A small network was shown many inputs. Here are its activations along a few directions, one row for each input.
Each table varies a few parts of the input and shows all the possible inputs, shuffled.
A made-up example of a description, with smaller parts first: ring(5) and (point or line(11) or (values(3) and line(4))).
Shared parts are said once, and a part with two or three values counts as separate values.
In the rows, 100 means zero.

Other details of the inputs vary at random and push rows far along two fixed directions, the same in every table; ignore that.
To show where, the next rows are all for the same input, with only those details redrawn:
[96, 115, 123, 111, 119, 93, 66, 86, 111, 18, 79, 108, 92, 76, 102, 102, 95]
[88, 101, 105, 91, 101, 104, 107, 104, 83, 118, 115, 79, 92, 108, 81, 106, 75]
[117, 110, 110, 97, 105, 116, 111, 104, 124, 72, 116, 117, 112, 89, 133, 104, 129]
[90, 113, 122, 110, 118, 91, 68, 86, 102, 30, 80, 100, 88, 81, 92, 103, 85]
[62, 96, 102, 91, 100, 91, 98, 100, 51, 143, 110, 49, 74, 120, 38, 107, 32]
[114, 116, 121, 108, 115, 105, 85, 91, 130, 23, 93, 123, 106, 73, 131, 102, 125]
[60, 106, 120, 109, 118, 76, 55, 81, 62, 60, 72, 63, 65, 94, 39, 104, 32]
[87, 103, 108, 96, 105, 102, 99, 100, 85, 101, 108, 82, 90, 102, 82, 106, 78]

A family of inputs:
r1: [87, 87, 91, 90, 79, 92, 117, 111, 79, 176, 101, 68, 91, 126, 65, 81, 75]
r2: [103, 104, 115, 99, 110, 101, 65, 85, 104, 38, 80, 108, 105, 87, 107, 110, 99]
r3: [120, 112, 111, 94, 93, 112, 123, 108, 136, 95, 114, 118, 117, 88, 129, 89, 129]
r4: [106, 104, 110, 108, 98, 90, 103, 106, 126, 102, 84, 101, 101, 88, 96, 77, 110]
r5: [99, 98, 108, 88, 91, 110, 120, 110, 101, 140, 113, 94, 103, 106, 83, 98, 93]
r6: [90, 87, 74, 99, 87, 101, 135, 121, 90, 175, 116, 75, 101, 130, 92, 91, 96]
r7: [93, 88, 85, 100, 96, 106, 107, 106, 85, 115, 110, 85, 99, 122, 104, 107, 93]
r8: [83, 77, 77, 91, 91, 109, 112, 111, 65, 164, 116, 65, 97, 137, 75, 116, 69]
r9: [70, 96, 114, 111, 104, 63, 43, 81, 75, 81, 38, 69, 73, 98, 32, 83, 42]
r10: [126, 91, 91, 108, 98, 111, 103, 109, 135, 91, 89, 120, 124, 99, 138, 96, 146]
r11: [101, 90, 96, 81, 91, 124, 138, 120, 86, 169, 142, 84, 107, 123, 91, 114, 96]
r12: [126, 103, 108, 89, 92, 120, 114, 107, 133, 100, 105, 123, 124, 92, 123, 99, 126]
r13: [117, 99, 94, 107, 105, 117, 120, 114, 125, 90, 118, 112, 115, 100, 137, 105, 132]
r14: [107, 100, 70, 109, 97, 85, 102, 90, 80, 121, 110, 131, 96, 95, 122, 106, 124]
r15: [101, 100, 105, 87, 89, 103, 97, 99, 101, 111, 95, 98, 108, 104, 93, 96, 91]
r16: [54, 97, 97, 117, 115, 72, 63, 86, 56, 75, 70, 60, 65, 113, 48, 103, 34]
r17: [94, 124, 102, 106, 106, 69, 60, 59, 76, 39, 84, 140, 78, 64, 102, 101, 95]
r18: [103, 103, 71, 103, 100, 95, 102, 86, 67, 108, 126, 127, 94, 98, 126, 124, 116]
r19: [127, 87, 77, 95, 83, 122, 145, 125, 127, 152, 126, 110, 127, 120, 145, 92, 152]
r20: [98, 115, 100, 115, 107, 57, 57, 65, 83, 50, 68, 137, 78, 63, 98, 89, 102]
r21: [123, 87, 86, 95, 96, 133, 144, 126, 120, 145, 140, 111, 124, 117, 135, 114, 140]
r22: [96, 105, 120, 106, 117, 98, 59, 83, 100, 34, 71, 104, 95, 84, 87, 113, 82]
r23: [121, 108, 107, 93, 88, 111, 111, 99, 130, 76, 104, 125, 118, 92, 138, 88, 133]
r24: [97, 114, 120, 108, 116, 96, 76, 89, 109, 35, 87, 106, 94, 81, 102, 102, 96]
r25: [102, 79, 81, 99, 92, 114, 139, 128, 103, 184, 121, 86, 109, 127, 92, 101, 110]
r26: [96, 94, 87, 88, 80, 94, 136, 118, 95, 183, 113, 77, 101, 122, 84, 78, 94]
r27: [122, 96, 89, 109, 99, 113, 128, 118, 139, 114, 109, 114, 119, 101, 136, 91, 144]
r28: [111, 103, 73, 74, 85, 109, 135, 95, 61, 159, 160, 122, 103, 105, 128, 123, 119]
r29: [126, 105, 117, 113, 107, 95, 75, 94, 149, 45, 58, 131, 114, 72, 117, 85, 132]
r30: [118, 105, 98, 88, 95, 118, 128, 107, 118, 96, 127, 112, 118, 100, 142, 102, 132]
r31: [63, 90, 96, 85, 93, 92, 93, 94, 41, 142, 107, 51, 76, 130, 45, 107, 33]
r32: [95, 120, 120, 111, 108, 81, 70, 82, 119, 21, 67, 114, 95, 72, 104, 84, 97]
r33: [125, 100, 115, 106, 99, 103, 108, 111, 146, 90, 88, 124, 115, 82, 120, 85, 143]
r34: [121, 93, 95, 106, 107, 122, 104, 107, 125, 80, 102, 119, 120, 99, 132, 115, 130]
r35: [68, 80, 90, 111, 104, 86, 80, 101, 67, 141, 70, 59, 79, 122, 34, 103, 44]
Question: Changing only one part turns r31 into r23. The same change can be made to r24. Which row results?
Answer: r3
Question: What is each input in this table made of?
Answer: ring(5) and (point or ring(6))
Question: List by row number the other rows that have the ring(5) part in common with r14.
Answer: r6, r10, r19, r25, r27, r35
Question: A walk changes only the ring(5) part. It starts at r17 and steps to r28. List the rest of the walk in order.
Answer: r18, r14, r20

A family of inputs:
r36: [125, 96, 108, 81, 100, 147, 135, 123, 125, 118, 142, 109, 132, 107, 131, 128, 123]
r37: [91, 66, 72, 95, 87, 107, 128, 121, 77, 188, 113, 65, 105, 147, 78, 101, 82]
r38: [55, 109, 117, 101, 109, 90, 91, 93, 66, 87, 103, 59, 67, 108, 53, 106, 31]
r39: [104, 93, 93, 93, 81, 100, 142, 124, 108, 161, 120, 97, 106, 113, 107, 77, 119]
r40: [122, 100, 117, 71, 84, 133, 137, 117, 122, 144, 134, 88, 119, 112, 112, 96, 110]
r41: [113, 87, 98, 83, 86, 129, 129, 122, 109, 161, 120, 93, 119, 119, 101, 111, 114]
r42: [79, 98, 116, 93, 93, 72, 75, 96, 87, 112, 64, 65, 80, 106, 39, 80, 42]
r43: [64, 108, 85, 105, 101, 45, 49, 56, 15, 103, 72, 98, 57, 97, 50, 105, 49]
r44: [122, 101, 93, 94, 101, 122, 140, 123, 121, 120, 143, 99, 116, 106, 144, 107, 136]
r45: [114, 98, 110, 120, 116, 119, 78, 94, 125, 21, 83, 115, 114, 90, 133, 112, 122]
r46: [76, 106, 121, 110, 105, 92, 86, 95, 81, 70, 90, 78, 73, 93, 64, 91, 66]
r47: [114, 93, 117, 114, 107, 95, 68, 96, 124, 51, 58, 116, 107, 82, 94, 96, 112]
r48: [107, 105, 119, 84, 91, 108, 104, 101, 121, 102, 98, 91, 114, 97, 98, 88, 101]
r49: [113, 97, 108, 117, 107, 88, 68, 90, 132, 65, 46, 121, 105, 79, 90, 91, 117]
r50: [115, 94, 93, 85, 73, 104, 136, 116, 123, 175, 98, 100, 122, 103, 96, 72, 113]
r51: [122, 118, 100, 103, 114, 91, 64, 64, 92, 10, 108, 159, 86, 58, 144, 118, 128]
r52: [79, 114, 131, 85, 108, 103, 85, 90, 93, 70, 95, 70, 93, 98, 68, 107, 48]
r53: [88, 85, 73, 95, 89, 90, 136, 124, 77, 193, 125, 62, 95, 133, 80, 93, 86]
r54: [90, 91, 102, 115, 114, 102, 71, 97, 104, 57, 74, 94, 100, 108, 99, 104, 95]
r55: [77, 88, 90, 94, 104, 119, 104, 116, 69, 121, 121, 57, 91, 134, 74, 127, 51]
r56: [132, 115, 75, 117, 90, 77, 86, 72, 105, 84, 93, 173, 110, 64, 152, 95, 158]
r57: [112, 119, 97, 105, 109, 80, 62, 62, 92, 17, 95, 165, 98, 57, 150, 111, 139]
r58: [88, 102, 86, 132, 115, 62, 70, 93, 109, 76, 60, 100, 81, 87, 85, 79, 90]
r59: [86, 86, 114, 85, 100, 119, 97, 110, 72, 144, 103, 65, 93, 118, 54, 117, 60]
r60: [69, 112, 102, 107, 120, 96, 87, 98, 77, 61, 104, 68, 83, 101, 76, 115, 59]
r61: [129, 119, 80, 75, 95, 128, 142, 90, 91, 91, 171, 155, 122, 88, 178, 135, 154]
r62: [110, 106, 100, 114, 100, 82, 108, 100, 138, 98, 78, 128, 101, 88, 117, 67, 134]
r63: [115, 103, 100, 93, 85, 119, 144, 121, 127, 127, 133, 113, 115, 103, 133, 87, 144]
r64: [95, 89, 87, 125, 104, 86, 72, 91, 112, 76, 48, 105, 95, 102, 92, 88, 104]
r65: [95, 102, 94, 108, 109, 95, 104, 106, 105, 97, 108, 91, 100, 102, 109, 96, 111]
Question: Changing only one part turns r52 into r48. The same change can be made to r61. Which row results?
Answer: r57
Question: What is each input in this table made of?
Answer: line(5) and (point or ring(5))
Question: Change only the line(5) part in r53. List by row number the other rows that result.
Answer: r44, r58, r60, r65
Question: A walk changes only the ring(5) part. It starts at r62 and steps to r50. List the rest of the walk in order.
Answer: r49, r64, r58

A family of inputs:
r66: [126, 108, 86, 98, 95, 109, 119, 98, 114, 93, 127, 140, 116, 89, 157, 105, 152]
r67: [118, 112, 103, 91, 100, 115, 115, 99, 111, 78, 129, 125, 114, 89, 142, 110, 132]
r68: [127, 110, 93, 92, 96, 114, 123, 100, 115, 91, 133, 139, 117, 87, 155, 109, 149]
r69: [129, 110, 105, 89, 96, 121, 123, 107, 130, 89, 125, 128, 125, 89, 147, 103, 144]
r70: [80, 83, 79, 98, 95, 97, 108, 108, 64, 163, 108, 70, 90, 128, 66, 108, 68]
r71: [100, 111, 104, 115, 111, 80, 62, 77, 101, 37, 71, 123, 91, 75, 106, 98, 104]
r72: [107, 106, 124, 113, 113, 106, 84, 103, 142, 35, 74, 103, 107, 86, 111, 91, 112]
r73: [84, 109, 112, 124, 113, 63, 50, 77, 102, 34, 43, 104, 78, 76, 76, 80, 81]
r74: [101, 104, 126, 112, 116, 104, 68, 94, 126, 27, 68, 100, 101, 86, 98, 100, 96]
r75: [83, 98, 111, 101, 110, 103, 85, 98, 89, 81, 91, 77, 91, 106, 75, 110, 67]
r76: [117, 101, 96, 102, 95, 99, 100, 97, 117, 95, 93, 125, 110, 90, 122, 94, 129]
r77: [81, 110, 119, 114, 125, 93, 55, 80, 90, 12, 76, 94, 83, 85, 87, 113, 72]
r78: [132, 105, 110, 90, 93, 122, 122, 110, 140, 93, 116, 126, 127, 90, 142, 96, 146]
r79: [109, 95, 85, 81, 83, 111, 138, 111, 88, 170, 139, 101, 108, 113, 107, 104, 108]
r80: [109, 83, 81, 98, 87, 111, 138, 126, 112, 172, 114, 88, 114, 124, 107, 91, 118]
r81: [83, 86, 75, 96, 95, 100, 116, 107, 59, 161, 124, 75, 89, 128, 82, 113, 77]
r82: [92, 81, 84, 99, 92, 102, 110, 111, 85, 158, 100, 78, 99, 124, 77, 102, 86]
r83: [57, 101, 112, 110, 109, 62, 46, 75, 53, 83, 54, 69, 61, 97, 21, 95, 24]
r84: [80, 93, 94, 93, 87, 89, 115, 108, 77, 166, 104, 71, 87, 116, 58, 88, 66]
r85: [84, 95, 102, 87, 88, 100, 122, 114, 84, 163, 112, 64, 92, 120, 65, 89, 69]
Question: Changing only one part turns r85 into r84. The same change can be made to r78. Which row results?
Answer: r83
Question: What is each input in this table made of?
Answer: line(4) and line(5)
Question: Change only the line(4) part in r72. List by row number the other rows that result.
Answer: r74, r75, r77
